Each row below holds a small network's activations on one record, seen along a few directions.
Records have a field called G. Each example row is followed by its value.
The largest differences between rows may come from other fields.
In the rows, zero is written as 500.
Strong random noise was added to every row along 12 fixed directions; ignore it. To show where, here is one row again and again, with new noise each time:
[550 699 628 604 423 487 522 348 367 387 643 322 551 690 654 519 462 500
 663 732 590 399 559 436]
[735 486 426 465 271 510 494 431 670 423 438 449 298 449 361 318 649 438
 532 828 652 400 584 215]
[613 379 693 541 560 391 533 635 310 537 632 303 828 621 486 350 419 515
 543 387 424 510 375 505]
[575 537 512 342 539 503 435 384 486 541 536 279 650 489 687 393 458 373
 596 202 530 548 350 376]
[275 605 566 633 597 562 306 461 502 470 648 458 730 316 575 702 577 643
 447 567 584 279 604 717]
[765 663 489 327 540 521 569 550 395 398 245 540 503 784 536 361 453 521
 518 368 480 470 526 676]
[528 530 641 536 569 410 665 338 372 429 578 435 603 539 321 353 339 447
 440 458 420 633 265 505]
[608 460 692 446 322 503 468 702 665 631 701 210 643 171 514 473 431 689
 640 598 739 359 500 567]
[490 466 513 712 639 544 521 485 454 474 469 606 374 662 428 368 622 387
 445 761 367 512 688 436]
[859 309 717 571 265 434 539 459 547 413 445 410 494 634 496 462 366 579
 521 635 304 421 562 208]
[652 377 596 546 454 585 707 576 380 533 584 399 394 721 516 419 326 466
 637 581 343 679 482 558]
[464 291 349 399 458 653 388 569 257 639 549 452 779 570 612 570 594 425
 652 266 412 559 352 565]
[421 658 582 493 599 609 635 605 467 514 661 319 386 724 725 449 321 348
 578 289 554 656 440 589]
[383 326 211 399 432 727 517 711 423 579 532 587 453 533 354 486 644 356
 486 378 550 632 347 640]

[512 474 423 544 529 498 619 649 540 338 524 518 282 722 396 444 476 440
 351 494 496 573 514 520]	g6
[423 607 470 473 553 456 499 410 437 533 439 593 525 462 456 437 564 420
 521 490 570 531 429 446]	g4
[328 507 574 654 637 482 586 558 427 606 680 474 489 426 427 437 500 464
 555 693 546 598 514 581]	g5
[868 642 599 192 234 488 611 544 533 433 196 541 462 631 639 597 204 690
 607 223 497 462 422 600]	g10
[508 460 407 436 467 468 523 439 328 527 506 494 616 538 437 443 561 445
 594 505 520 571 358 461]	g1
[610 516 682 570 497 365 612 253 372 446 548 388 548 616 594 496 305 507
 602 552 338 581 449 351]	g8
[293 632 552 626 787 484 425 297 495 495 583 485 554 353 614 588 492 554
 480 548 456 482 616 665]	g3
[592 390 510 484 538 452 503 422 486 386 480 461 552 560 469 538 391 559
 419 384 332 520 456 518]	g2
[455 337 347 637 375 657 338 417 510 413 508 593 421 617 542 693 672 456
 441 644 372 397 655 362]	g2
[420 676 355 398 429 650 436 455 427 463 593 388 537 582 683 611 563 465
 619 439 683 461 476 641]	g8
[545 468 409 401 602 403 137 506 760 419 419 392 658 379 701 546 673 521
 333 193 550 247 638 320]	g10
[478 443 208 461 601 518 370 342 536 378 600 365 450 403 498 503 709 497
 506 670 574 450 610 570]	g3
[384 398 317 523 477 490 522 256 532 347 492 642 394 422 241 539 551 398
 289 503 430 603 327 366]	g1
[550 469 404 421 443 554 502 515 734 566 482 457 240 351 533 411 532 395
 530 518 589 570 543 317]	g7
[517 525 485 426 549 449 645 508 471 481 614 374 484 437 389 408 390 530
 538 504 597 619 367 675]	g9
[629 606 566 433 534 339 488 603 725 354 610 245 447 449 501 393 453 594
 412 486 725 384 562 504]	g4
[352 729 614 493 915 497 583 650 624 651 493 451 303 504 712 338 371 390
 487 273 541 676 612 689]	g5
[245 717 749 635 689 503 572 484 433 784 350 824 511 335 546 525 405 488
 539 480 417 579 535 577]	g7
[537 170 424 535 510 531 470 812 432 562 481 581 593 535 386 554 565 619
 446 493 353 480 573 685]	g9
[355 331 389 481 585 641 625 562 532 541 696 412 342 492 494 579 351 450
 477 317 381 776 387 701]	g6

Which value of G does each new row have?
[426 587 747 660 424 465 521 394 713 443 354 720 304 461 572 717 296 566
 312 451 348 436 600 298]	g8
[591 431 553 541 419 533 403 540 463 491 347 644 635 494 461 579 579 640
 458 583 390 326 618 550]	g6
[509 186 473 593 430 616 362 627 497 608 574 467 621 424 544 590 623 551
 539 593 359 431 626 484]	g8
[459 582 290 386 288 602 440 414 552 370 538 442 345 572 663 702 538 458
 562 451 649 454 480 416]	g6
[388 383 297 480 565 551 576 810 327 650 473 674 494 627 281 336 695 371
 503 508 554 643 428 610]	g1
[350 540 422 640 396 532 474 693 437 372 762 359 441 806 634 594 589 407
 534 600 682 420 554 377]	g3
[382 620 512 495 405 644 611 205 397 576 645 421 443 406 609 599 386 435
 724 617 519 654 380 546]	g8
[547 500 471 474 662 501 267 439 640 531 382 478 615 330 576 383 693 481
 433 460 509 342 666 442]	g9
[382 740 709 590 554 584 496 231 714 499 456 576 355 279 635 640 321 540
 430 502 444 477 581 501]	g7
[380 490 559 647 656 362 456 345 533 482 542 551 560 329 366 443 553 471
 356 595 442 485 495 376]	g7
